These are the activations of a small neural network, seen along a few directions. Each row is one input.
In each table, some parts of the input vary, and every possible input appears once, in random order.
Descriptions start from the smaller parts, as in this example, which fits no table here: one of 5 places around a ring, together with either a single point or one of 9 places around a ring or (one of 2 separate values, together with one of 6 places along a line).
Shared parts are said once, and a part with two or three values counts as separate values.

Other details of the inputs shift rows strongly along three fixed directions, in all tables alike. That doesn't count.

Table:
x1: [71 -11 12 -36 -54 40 -6 -20 28 16 71 6]
x2: [70 -8 6 -44 -56 40 -12 -10 24 13 76 9]
x3: [1 -2 12 7 5 5 -1 -6 2 1 -4 10]
x4: [0 -7 5 10 5 8 -4 1 2 -1 -2 4]
x5: [-11 -6 2 8 3 2 -5 6 -1 1 0 12]
x6: [-1 -4 7 3 0 2 -6 -2 3 -3 -11 12]
x7: [-6 1 -8 0 -3 -8 9 2 -1 5 4 -6]
x8: [-11 4 -5 -3 -1 -8 11 -5 3 4 -7 3]
x9: [-11 3 -6 2 3 -4 11 1 -2 6 4 -1]
x10: [-7 -5 4 6 5 4 -3 0 -1 0 -6 17]
x11: [-6 4 -7 -7 0 -7 9 -3 0 3 -6 2]
x12: [-4 -5 4 1 -1 0 -7 0 0 -3 -11 16]
x13: [-13 6 -10 -8 -2 -10 8 1 -1 3 -3 5]
x14: [-6 2 -1 6 5 -3 13 -4 1 7 1 -7]
x15: [0 0 5 -3 -2 0 -11 5 -1 -3 -6 13]
x16: [94 -75 -106 -16 99 86 -19 -2 -17 -72 -59 -52]
x17: [-8 -2 -3 5 -1 -8 13 -4 3 7 -1 -7]
x18: [-4 -12 9 12 -2 -2 -2 -3 5 2 -4 5]
x19: [-5 9 -4 -3 4 -4 10 0 -3 6 3 0]
x20: [-20 -6 15 -5 -2 10 -11 -29 -7 -16 -4 -3]
x21: [-9 0 -5 3 -3 -8 11 -1 3 6 1 -6]
x22: [-4 -11 4 9 -1 0 -6 2 2 -1 -4 5]
x23: [-6 -9 1 6 -2 -2 -9 6 0 0 0 8]
x24: [-5 -1 -12 -5 -1 -8 5 1 0 -1 -3 -4]
x25: [-9 2 -12 -6 -4 -12 6 4 -1 1 -1 -2]
x26: [-11 -2 -13 0 -2 -8 8 2 0 4 2 -2]
x27: [-5 -5 3 9 2 5 -6 4 -1 0 1 10]
x28: [-10 -4 3 6 3 2 -4 0 -1 1 -6 20]
x29: [-14 6 -10 -3 5 -6 11 1 -3 6 -1 5]
x30: [68 -1 -1 -43 -50 34 9 -21 26 20 75 -9]
x31: [-7 -6 5 7 6 5 -1 -4 3 1 -8 16]
x32: [-10 0 -4 -1 0 -8 14 -10 3 7 -9 3]
x33: [-8 6 -6 -7 -2 -8 9 -2 0 3 -3 3]
x34: [-16 1 -10 2 3 -5 11 1 -1 7 2 3]
x35: [50 72 66 17 5 -21 -52 45 -26 -28 1 -77]
x36: [-4 -10 2 3 -4 -3 -8 2 1 -4 -9 10]
x37: [-8 -2 3 3 5 2 -5 3 -2 0 -4 17]
x38: [-10 3 -4 2 3 -4 11 0 -1 7 3 -2]
x39: [-11 -7 5 11 3 2 -3 2 0 1 -3 12]
x40: [-16 1 -12 1 4 -5 11 3 -2 6 3 2]
x41: [-6 -7 7 9 2 4 -3 1 2 2 0 10]
x42: [-9 2 -4 4 4 -2 12 -1 1 5 2 -5]
x43: [-5 -10 2 8 -3 -1 -8 4 1 -1 -1 9]
x44: [-4 1 -9 -5 -3 -9 7 1 0 1 -2 -5]
x45: [-27 3 2 -12 -4 1 7 -29 -6 -8 0 -13]
x46: [-7 1 -6 -2 -3 -10 8 -2 3 2 -4 -5]
x47: [-6 -1 -8 0 -1 -7 9 1 0 4 2 -7]
x48: [-12 -12 3 10 -2 -4 -4 2 2 0 -5 12]
x49: [-3 5 -1 1 6 -3 14 -7 0 8 -1 -3]
x50: [-8 -1 -8 -4 -3 -11 8 -1 1 2 -5 -2]
x51: [2 -5 10 4 0 1 -4 -6 4 -1 -11 10]
x52: [-5 -4 7 1 -1 -1 -6 -1 2 -1 -11 16]
x53: [-2 9 -8 -8 -1 -5 5 1 -2 1 -1 -2]
x54: [29 67 40 10 17 -20 -23 34 -27 -15 0 -64]
x55: [-1 -8 9 12 5 6 -1 -3 3 1 -3 5]
x56: [33 67 40 12 20 -18 -24 34 -26 -17 -2 -70]
x57: [-4 -4 2 0 -2 0 -9 1 0 -2 -9 17]
x58: [-11 5 -9 -2 5 -5 11 -1 -2 6 1 5]
x59: [-15 -3 -15 -1 -1 -10 9 4 -1 4 0 0]
x60: [-5 -9 2 3 -6 -5 -10 3 0 -3 -7 12]
x61: [-6 -9 6 5 -5 -5 -7 1 3 -2 -9 11]
x62: [-9 -7 4 6 6 4 -1 -3 1 1 -8 19]
Description of these inputs: one of 2 separate values, together with either a single point or (one of 5 places around a ring, together with one of 6 places along a line).
Q: Changing only the choice among 2 separate values turns x54 into x62. The same change can be made to x29. Which row results?
A: x37
Q: Changing only the choice among 2 separate values turns x47 into x22. The same change can be made to x19. Which row results?
A: x10
Q: Change only the choice among 2 separate values in x46. List by row number the other rows that result.
A: x35
Q: A walk changes only the place on the line of 6. It starts at x5 and steps to x27. List the rest of the walk in order.
A: x39, x41, x4, x55
Q: Change only the place on the line of 6 in x50. List by row number the other rows that result.
A: x24, x25, x30, x44, x46
Q: Change only the choice among 2 separate values in x27. List by row number the other rows that result.
A: x34

Table:
x63: [23 3 6 -16 -14 11 -12 -5 2 -6 18 -9]
x64: [25 4 7 -2 -9 10 -4 10 7 10 20 8]
x65: [36 -27 -36 -10 45 43 -8 -15 -9 -33 -27 -21]
x66: [21 -3 5 0 -9 10 -3 4 7 6 20 2]
x67: [-23 26 38 24 9 -22 -13 7 -13 -8 -19 -20]
x68: [19 -2 9 -2 -10 13 -4 -1 5 4 21 -2]
x69: [19 -1 9 -8 -13 11 -8 -5 4 -2 19 -11]
x70: [-29 27 37 25 9 -25 -12 10 -12 -3 -18 -6]
x71: [-23 26 39 27 8 -26 -13 13 -13 -4 -15 -16]
x72: [16 0 2 -14 -18 8 -7 -2 5 0 18 1]
x73: [58 -32 -53 -10 45 42 -13 8 -9 -35 -23 -32]
x74: [7 1 11 -13 -13 12 -4 -16 3 -2 12 5]
x75: [-30 39 8 16 8 -45 13 27 -12 11 -13 -21]
x76: [2 -7 8 -7 -17 9 0 -17 7 2 12 1]
x77: [9 -1 2 -8 -14 6 -2 1 6 7 14 17]
x78: [18 -2 6 -6 -15 9 -6 0 5 2 20 -5]
x79: [-76 -21 -21 -3 -27 -26 53 -27 21 41 8 54]
x80: [-25 29 35 26 9 -26 -13 18 -13 -2 -18 -7]
x81: [25 4 2 -10 -12 8 -5 10 5 7 18 9]
x82: [-1 -8 -31 19 57 -11 -15 28 -22 -33 -65 -22]
x83: [16 -1 -1 -11 -16 4 -6 3 6 2 15 6]
x84: [14 2 7 -1 -9 9 -3 3 6 8 17 11]
x85: [-27 31 36 18 7 -28 -16 13 -16 -7 -21 -10]
x86: [24 -4 0 -4 -17 4 -3 9 9 9 21 3]
x87: [-43 -3 -32 10 45 -19 21 -10 -21 -17 -55 -21]
x88: [12 1 6 -11 -13 11 -4 -3 5 3 17 9]
x89: [-46 -62 -89 -7 34 8 51 -26 10 7 -38 39]
x90: [32 1 5 -1 -9 10 -4 11 7 8 23 -1]
x91: [15 1 7 -17 -15 11 -8 -14 3 -6 14 -6]
x92: [-69 -20 -20 -7 -24 -20 48 -34 17 34 8 46]
Q: Changing only one part turns x88 into x85. The same change can be made to x79. Which row results?
A: x92
Q: Describe the family of inputs behind these rows.
A: one of 5 places along a line, together with either a single point or one of 5 places around a ring
Q: A walk changes only the place on the line of 5. It starts at x67 and steps to x71. List the rest of the walk in order.
A: x68, x66, x90
Q: List by row number the other rows that have the place on the line of 5 in common with x64.
A: x75, x81, x82, x86, x90
Q: Change only the place on the ring of 5 in x83. List by row number the other rows that result.
A: x66, x73, x77, x84

Table:
x93: [-36 28 36 23 8 -29 -6 3 -13 -2 -20 -14]
x94: [8 -6 -3 -18 -16 13 1 -15 7 1 13 10]
x95: [19 -8 -8 -3 -3 8 -2 9 7 6 11 9]
x96: [15 -12 -2 -1 -7 10 -3 4 9 3 9 6]
x97: [-98 -29 8 10 -38 -24 44 -39 27 47 4 86]
x98: [11 0 -1 -9 1 14 8 -11 2 4 11 3]
x99: [-27 22 15 20 -5 -42 4 23 -6 7 -9 -17]
x100: [-1 5 15 15 3 -2 -4 2 -2 0 0 -12]
x101: [12 1 -17 -20 -8 9 20 -15 5 8 25 -15]
x102: [19 -7 -13 -15 -9 13 -2 1 6 3 13 15]
x103: [14 2 -5 -7 -1 1 -9 9 0 -2 1 4]
x104: [17 -15 0 0 -9 10 -7 0 7 1 11 2]
x105: [10 6 -4 -11 3 15 7 -4 0 5 13 4]
x106: [23 -26 -57 15 82 18 -12 26 -26 -42 -70 -27]
x107: [-4 10 16 16 2 -16 -8 19 -5 2 -8 -1]
x108: [11 8 -3 -12 1 4 -4 1 -2 -3 1 0]
x109: [4 4 12 2 -5 -5 -17 5 -4 -10 -4 -9]
x110: [14 -1 -10 -20 -7 16 2 -5 4 3 14 13]
x111: [10 6 -16 -24 -13 1 9 -7 0 0 13 -16]
x112: [6 -1 6 -10 -4 8 -11 -11 -3 -12 0 -8]
x113: [-6 9 19 5 3 1 -4 -11 -7 -7 -2 -14]
x114: [19 -9 -7 -4 -4 18 8 -6 9 8 19 6]
x115: [10 -7 -1 -18 -17 13 -3 -18 6 -1 14 7]
x116: [-11 27 21 21 12 -20 -4 20 -9 3 -8 -10]
x117: [18 -5 -11 -6 0 19 9 -1 8 10 20 10]
x118: [15 0 -6 -15 -1 17 8 -10 5 7 19 6]
x119: [16 1 -17 -18 -16 -3 3 3 3 0 15 -15]
x120: [-9 12 17 8 -4 -16 -13 12 -4 -6 -11 -4]
x121: [10 -6 8 7 3 11 -4 -6 1 -3 6 -12]
x122: [-34 16 38 32 -1 -35 -15 17 -10 -2 -21 -7]
x123: [-6 17 22 19 5 -11 -3 11 -4 1 -5 -13]
x124: [-13 20 18 13 3 -23 -14 17 -9 -6 -16 -5]
x125: [15 -13 2 -10 -12 11 -14 -7 4 -9 8 0]
x126: [-1 15 -1 7 3 -13 12 9 -2 5 7 -27]
x127: [-53 -64 -71 4 51 7 24 -24 -4 -17 -75 45]
Q: Describe the family of inputs behind these rows.
A: one of 5 places around a ring, together with either a single point or one of 6 places along a line
Q: Changing only the place on the ring of 5 turns x107 into x98. The same change can be made to x106. Which row results?
A: x105
Q: Change only the place on the line of 6 in x121. List by row number the other rows that result.
A: x100, x114, x116, x117, x123
Q: List by row number the other rows that have the place on the ring of 5 in common with x115.
A: x94, x108, x110, x111, x112, x127
